These are the activations of a small neural network, seen along a few directions. Each row is one input.
In each table, some parts of the input vary, and every possible input appears once, in random order.
Descriptions start from the smaller parts, as in this example, which fits no table here: one of 6 places along a line, together with either a single point or one of 9 places along a line or (one of 2 separate values, together with one of 8 places around a ring).
Shared parts are said once, and a part with two or three values counts as separate values.

Other details of the inputs vary at random and push rows far along two fixed directions, the same in every table; ignore that.

Table:
R1: [-32 -18   2 -39  15   5   4 -20  12  79 -50   6]
R2: [ 11 -11 -48  -3 -13 -11  15 -12  17 -12  -2  21]
R3: [ 30  46  20  38  -7  15 -23   6  -2 -37  47  -4]
R4: [-20 -24  67 -26  21  13 -10  25 -10   5 -22 -47]
R5: [ 35  48  25  46  -9  21 -27  10  -6 -47  52  -9]
R6: [-12  -7 -56   7   1 -29  -4  -8  23  -2  31  10]
R7: [ 17  16 -46  29  -9 -22   1 -15  29  -1  10  44]
R8: [ 38  38  21  48  -8  10 -17   9   4 -46  28   5]
R9: [-12  -7 -57   5  -7 -32  -2  -7  20  -2  29  10]
R10: [-25 -26 -36 -24  13 -26  16  -1  15  30 -25   2]
R11: [ -6   5  87 -19  -1  29  15  16 -28   4 -26 -36]
R12: [  8  27   9  27  -7  11 -18   6  -5 -15  26   2]
R13: [ -4 -34  48 -18  13  12 -11  20 -25  10 -35 -34]
R14: [ -5 -35  54 -17  21  15 -12  19 -23  11 -36 -33]
R15: [ -6  12  68 -12  11  37 -17   6 -13  22 -19 -32]
R16: [  7  23 -53  16  -4 -22  -4 -19  26  13  29  37]
R17: [ 23  40   7  47 -13  14 -24   7  -4 -40  46   1]
R18: [-27 -13  42 -27  16  19  -6  21 -19  11 -16 -51]
R19: [-10  -2 -63   4  -8 -32   2  -5  17  -3  25   9]
R20: [ -4   6  88 -20   4  26  12  24 -29   3 -20 -34]
R21: [ 13  14 -52  28  -9 -28   1 -12  28   1  10  49]
R22: [ 14  36  22  26 -10  12  -5  15 -24 -46  53  -8]
R23: [  6  20 -50  27 -10 -13  -6 -19  21   4  24  33]
R24: [ 40  43  31  41  -4   6 -18  15   2 -47  37   3]
R25: [ -4  14 -50  16 -13 -15   9 -24   4 -16  31  33]
R26: [-28 -24 -19 -37  11 -21  27 -19   6  41 -41  32]
R27: [-26  -6 -27 -28  -2 -14  26 -15   5  50  -9  19]
R28: [ 11 -16 -48   0  -6 -12  12 -16  26 -11   4  27]
R29: [ 41  40  21  46  -7   9 -16   6   5 -46  29   6]
R30: [ -7   3  88 -24  11  25   6  24 -33   0 -22 -31]
R31: [-31 -27  13 -41  17  -3  10 -12  15  77 -70  13]
R32: [ 11   8   3  19  -7 -10  -8  23  -3 -44  28 -20]
R33: [-12 -27  34 -24   9  17 -11  17 -30  16 -30 -38]
R34: [ -4 -11 -49   8  -5 -38   3  -2  23 -10  18  15]
R35: [ -5  -3 -20 -17   9 -21   9 -19  29  47 -30  33]
R36: [ 16   3  -1   9 -14  17  -7   2  -2 -40  24 -11]
R37: [-17 -34 -47 -19  12 -15   7  -8  -2  38 -28   5]
R38: [ 24  30  26  37 -12   9  -2   6 -20 -70  35   2]
R39: [-19 -14 -23 -23  -4 -18  32 -26   8  33 -34  26]
R40: [ 12  -8 -50   2  -6  -8  18 -11  16 -14  -1  20]
R41: [-11 -22 -72 -21  -1 -11  20 -23  20  24 -14  24]
R42: [-27  -7 -27 -26  -7 -10  28 -22   6  50 -14  17]
R43: [  8 -14  -1  11  -2   1 -16  11 -16 -15  11 -15]
R44: [ 14  35  20  30  -9  15 -10   9 -26 -59  54  -4]
R45: [  2   5  75 -16  14  25  -8  10  -5  22 -36 -22]
R46: [ 11 -15 -57  18   1 -26   5  -2   2  -6   0  18]
R47: [ -4 -29  42 -18  11  12  -7  22 -28   9 -37 -35]
R48: [-14 -23  -6 -35  -1  12   8  -7   0  19 -27 -10]
R49: [ -9 -30  16 -12  14   8 -13   8 -16  15 -16 -22]
R50: [-30 -10 -30 -26  -5  -9  24 -29   3  42 -19  18]
R51: [ -4 -25  52 -33   3  30   3   9  -9   1 -34 -30]
R52: [ 22   9   7  19  -7  22 -12   6  -4 -49  33 -14]
Each input here is: one of 2 separate values, together with either one of 6 places around a ring or one of 8 places along a line or (one of 3 separate values, together with one of 4 places along a line).
- The inputs of R17 and R31 match in every part but the choice among 2 separate values. If R16 is changed in the same way as R17 into R31, which row does it become? => R24
- The inputs of R15 and R29 match in every part but the choice among 2 separate values. If R37 is changed in the same way as R15 into R29, which row does it become? => R46
- Which other rows does R47 become when the place on the line of 4 takes its other values? List them by row number. => R13, R14, R46
- Which other rows does R39 become when the place on the ring of 6 takes its other values? List them by row number. => R11, R20, R26, R30, R38
